A small network was shown many inputs. Here are its activations along a few directions, one row for each input.
Each table varies a few parts of the input and shows all the possible inputs, shuffled.
A made-up example of a description, with smaller parts first: one of 8 places around a ring, together with either a single point or one of 9 places along a line or (one of 2 separate values, together with one of 6 places along a line).
Shared parts are said once, and a part with two or three values counts as separate values.
(in the rows, 128 means zero)

Other details of the inputs vary at random and push rows far along two fixed directions, the same in every table; ignore that.

A family of inputs:
r1: [168 138 158  89 101 137 150 174  46 163 124 144]
r2: [188  88 100 196 140  75  96 158 119  99 201 228]
r3: [107 127  93 139 109  51 106 118 195  90 142 118]
r4: [192 128 158 114  89 111 133 154  87 167 169 201]
r5: [101 124  51 188 172  61 114 126 189 107 185 168]
r6: [104 143 145 117 116 174 127  64 154 124  93  41]
r7: [129 152 170  69 135 208  60 169  51 151  81 115]
r8: [215 126  97 181 123  81 153 168 109  58 185 220]
r9: [155 156 184  45 107 196 102 170  53 119  83 102]
r10: [135 136 159 108 129 148  37 165  71 139 115 142]
r11: [151 132 124 127 158 133 112 190  62  99 148 199]
r12: [135 120  49 178 164  81 194 154 185  78 192 185]
r13: [115 122 191  99 105 154 144  96 124 205 113 105]
r14: [ 65 135 129 108 127 145 167  75 170 209  92  30]
r15: [155  86 181 159 118 140 109 107  87 111  97 139]
r16: [204 136 113 138  92  59  45 171 111  88 187 195]
r17: [154 111 167 149 130 172 113  97 105 130 104 111]
r18: [147 137 168  78 106 179 130 136  61 200  93  99]
r19: [ 61 105  77 180 172  67 127 111 189 106 145 142]
r20: [ 58 115  91 150 121  59 185  80 212 167 123  73]
r21: [ 92 138 108 121 176 171 121 129 127 139 114 119]
r22: [ 91 123 102 159 112  88 151  64 204  86 122  77]
r23: [120 159 116 108 119 157 177 107 146  87 113  76]
r24: [ 40 131  84 146 151  80 114 114 207 116 116  94]
r25: [111  75 115 182 150  94 136 118 155 108 144 159]
r26: [167 123 163 127 131 200 130 114  85 129  95 117]
r27: [149 157 103 116 135 104 100 206  94  90 155 186]
r28: [137 163  80 108 117 109 116 136 176 105 147 113]
r29: [142 107 154 116 154 209 127 137  83 145 107 132]
r30: [ 47 108 175 106 114 133 189  60 186 199  82  61]
r31: [ 92 162 100 113 127 174 169  65 191 114 100  34]
r32: [168 133 193  82  95 147 163 162  63 166 131 170]
Each input here is: one of 4 places along a line, together with either one of 2 separate values or one of 6 places around a ring.
The inputs of r28 and r9 match in every part but the place on the line of 4. If r18 is changed in the same way as r28 into r9, which row does it become? -> r1
A walk changes only the place on the line of 4. It starts at r15 and steps to r17. List the rest of the walk in order. -> r26, r8

A family of inputs:
r33: [123 138  92 152 139  90  99 140 127 121 146 151]
r34: [117 131  73 178 137  89 121 131 153 104 154 150]
r35: [117 159  89 127 136 130 140 141 134 133 135 125]
r36: [138 130 129 153 136 113 166 122 148 149 148 132]
r37: [122 131 130 145 112 103 164 101 160 125 111 122]
r38: [160 111 123 139 117 103 148 128 116 134 167 156]
r39: [101 129 120 151 108  92 154 102 182 129 117 121]
r40: [123 136  81 168 145 106 139 121 146 104 142 136]
r41: [184 123 179 103 112 147 100 175  35 103 116 160]
r42: [116 121 128 137 140 125 142 132 153  91 131 131]
r43: [ 82 149 125 113 152 192 161  96 133 149  78  57]
r44: [ 81 131 125 143 147 108 149 105 182 173 127  94]
r45: [131 156 115 129 125 147 132  95 165 113 140 101]
r46: [183 128 152  91 110 176  88 169  73 153 111 134]
r47: [ 91 108 152 113 135 169 168  80 136 164  98  65]
r48: [ 79 119 151 117 140 160 132 120 153 116  97  91]
r49: [202 106 175 111  86 126 108 151  37 128 140 185]
r50: [ 80 139 142 114 117 118 144  95 167 158  85  86]
r51: [133 101  95 170 116  65 139 122 159 124 183 162]
r52: [153 113 174 116 141 188  98 136  46 137  96 151]
r53: [122 127 199  52  97 206 132 121  62 182  75  85]
r54: [126 125 113 145 128 111 111 140 111 106 132 126]
r55: [189 119  76 163 122  87 125 150 153 104 170 168]
r56: [100 160  79 118 135 116 159 135 157 123 136  93]
r57: [ 94 122 213  65 135 207  87 137  74 149  58  83]
r58: [110 149 109 141 134 143 136  75 187 109 132  81]
r59: [125 125  98 149 149  93 102 136 134 124 151 173]
r60: [124 148  77 135 145 112 147 140 155 127 158 160]
r61: [ 68 117 135 107 137 138 147  86 160 178 108  65]
r62: [140 129 111 143 133 115 127 136 106 100 132 125]
r63: [145 121 123 132 143 132 136 144 127 109 148 170]
r64: [166 104  99 163 121  99  93 145 142 113 150 157]
r65: [184 109  80 174 126  82 115 143 152  97 166 167]
r66: [124 129 123 125 129  86 102 152 122 103 133 138]
r67: [122 121  93 158 128  70 127 143 158  80 152 145]
r68: [150 135 108 123 134 114 126 167 130 114 168 190]
r69: [138  97 205  93  92 175 100 121  50 157  87 120]
r70: [176 123 150 120 115 105  55 180  34 115 138 174]
r71: [ 88 174 110  99 131 170 149  85 194 139 122  56]
r72: [106 136  91 141 158 137 165 106 162 126 129 123]
r73: [145 112 212 116 130 190 123 125  61 175  89 110]
r74: [158 110  95 168 144  81 126 148 144  82 180 207]
r75: [ 86 150 135 113 141 155 178 111 169 186 114  73]
r76: [189 118 177 112 116 145  97 181  53  96 136 189]
r77: [142 113 139 168 124  98 124 138 131 145 155 159]
r78: [ 94 153 127  87 131 151 155 137 141 127 102  79]
r79: [197 139 178 103  79 120 102 174  51 140 126 193]
r80: [143 123 108 149 129  85 135 145 131  78 145 147]
r81: [ 59 117 119 129 161 158 150  96 186 130 104  92]
r82: [128 142  93 137 136 113 151 132 133 106 138 113]
r83: [164 129 191 111 108 184  57 120  64 124 112 128]
r84: [104 118 118 144 148 144 120 117 132 130 119 135]
r85: [118 146 111 112 130 120 144 157 157 108 147 139]
r86: [ 88 133 139  87 127 167 170 103 143 182 112  69]
r87: [ 99 116 145 102 113 124 128 101 130 157 107  99]
r88: [165 109 169 100 120 163  57 152  70 156  94 125]
r89: [102 113 131 122 117 134 170  82 151 137 110  88]
r90: [104 151 122 120 134 132 100  88 169 128 127  87]
r91: [129 118 104 144 145  83 101 149 147 109 165 187]
r92: [149 137 126 142 106  90 161 120 147 121 131 151]
The inputs of r90 and r83 match in every part but one. If r88 is changed in the same way as r90 into r83, which row does it become? -> r64
The inputs of r55 and r65 match in every part but one. If r49 is changed in the same way as r55 into r65, which row does it become? -> r89
What do these inputs look like to the network? -> one of 5 places along a line, together with either one of 2 separate values or one of 4 places along a line or one of 6 places around a ring
A walk changes only the place on the ring of 6. It starts at r34 and steps to r84. List the rest of the walk in order. -> r81, r48, r67, r54
List by row number the other rows that have the place on the line of 5 in common with r46. -> r35, r53, r56, r60, r68, r71, r75, r78, r79, r85, r86

A family of inputs:
r93: [116 117  97 172 132  70 156 111 185 132 177 169]
r94: [141 134 172  89 105 152 119 138  77 118  95 124]
r95: [170 118 176 124  92 106  79 150  74 146 150 189]
r96: [204  88 161 149 102 123 105 146  63 130 137 173]
r97: [189 142 129 105 110 140  73 178  70 124 151 179]
r98: [ 49 150 127  66 151 185 162 108 167 167  78  25]
r99: [ 55 134 147  93 151 193 197  79 159 138  59  41]
r100: [174 133 157 111  99 109 100 190  64 120 133 179]
r101: [120 131  62 147 153  82 162 153 176 112 178 155]
r102: [ 98 125 177  96 116 157 116 105  84 189  81  82]
r103: [116 129  69 170 117  39 159  98 242 112 182 138]
r104: [ 80 112  41 204 179  61 115 115 221  64 162 144]
r105: [170 103 160 145 117 108 101 149  46 155 142 190]
r106: [ 83 125  40 190 159  47  95 118 224  65 162 134]
r107: [100 139  48 174 146  51 198 139 221  99 171 149]
r108: [152 100 190 118 120 165 119 118  95 153 110 137]
r109: [117 130 173 100 133 209 140 110  84 127  86  84]
r110: [ 76 121 147 102 119 174 163  64 171 171  63  10]
r111: [196 156 116 138 113 109  86 162  90 103 164 177]
r112: [150 134 142 101 138 194 111 150  82 144 115 137]
r113: [187 135 153 117  97 127  88 157  57  92 147 168]
r114: [ 73 160 127 107 165 216 173  79 163 154  73  31]
The inputs of r109 and r113 match in every part but one. If r107 is changed in the same way as r109 into r113, which row does it become? -> r100
What do these inputs look like to the network? -> one of 2 separate values, together with either a single point or one of 4 places along a line or one of 6 places around a ring
A walk changes only the place on the line of 4. It starts at r96 and steps to r108. List the rest of the walk in order. -> r93, r105

A family of inputs:
r115: [102 153  14 183 168  74 123 121 213  64 167 116]
r116: [ 87 131  64 174 147  66 213  91 218 108 167 119]
r117: [ 80 123 149 110 130 156 121  83 128 180  80  55]
r118: [ 94 135 156  91 136 181 169 113 102 153  79  89]
r119: [203 123 158 112  81 124 104 175  56 106 140 185]
r120: [118 142 158  82 122 208 140 107  83 172  69  60]
r121: [225 135 140 130  94 101  88 175  60 107 183 238]
r122: [ 88 157 156  73 135 199 136 117 105 184  68  42]
r123: [ 82 162 181  56 134 215 133 111 117 180  71  54]
r124: [136 128 153 120 117 172 140 104  97 153 108  84]
r125: [ 65 102 153 109 144 170 136  91 153 184  85  67]
r126: [163 104 194 132 114 137 105 146  45 138 108 172]
r127: [114 118  57 179 144  77 193 108 225 115 185 137]
r128: [191 130 142 132 107  81  93 209  43 112 175 236]
r129: [182 139 142 129 136 146  39 174  62  74 147 196]
r130: [ 73 136 158  98 173 211 107 125  89 112  58  77]
r131: [180 122 156 104 124 140  92 193  59 146 145 184]
r132: [104 116  56 174 115  11 147 110 231  99 181 142]
r133: [ 93 128 147 124 131 169 148  78 143 171  76  48]
r134: [213 116 172 144  98 103  74 153  65 121 160 220]
r135: [ 87 150 135  77 128 149 155 124 157 144  89  60]
r136: [209 108 147 124 109 137 101 185  50 130 155 214]
r137: [166 113 143 122 160 172  55 177  61  95 120 168]
r138: [112 123  55 181 122  26 178 100 248  92 169 129]
r139: [ 89 127 170  87 121 190 173  81 147 146  69  30]
r140: [107 144  31 174 150  60 126 138 223  36 169 137]
r141: [ 83 117  58 192 134  19 162 110 214 111 183 159]
r142: [226 122 160 150  90 102  88 164  61 103 191 231]
r143: [ 93 106 161 117 146 183 151  95 146 175  78  73]
r144: [ 75 135  75 163 130  61 149  81 240 130 166 120]
The inputs of r137 and r129 match in every part but one. If r136 is changed in the same way as r137 into r129, which row does it become? -> r121
What do these inputs look like to the network? -> one of 5 separate values, together with either a single point or one of 5 places along a line
Which other rows does r120 become when the place on the line of 5 takes its other values? List them by row number. -> r117, r122, r124, r133
Which other rows does r133 become when the choice among 5 separate values takes its other values? List them by row number. -> r126, r134, r138, r143
List by row number the other rows that have the choice among 5 separate values in common with r126. -> r116, r118, r128, r130, r141
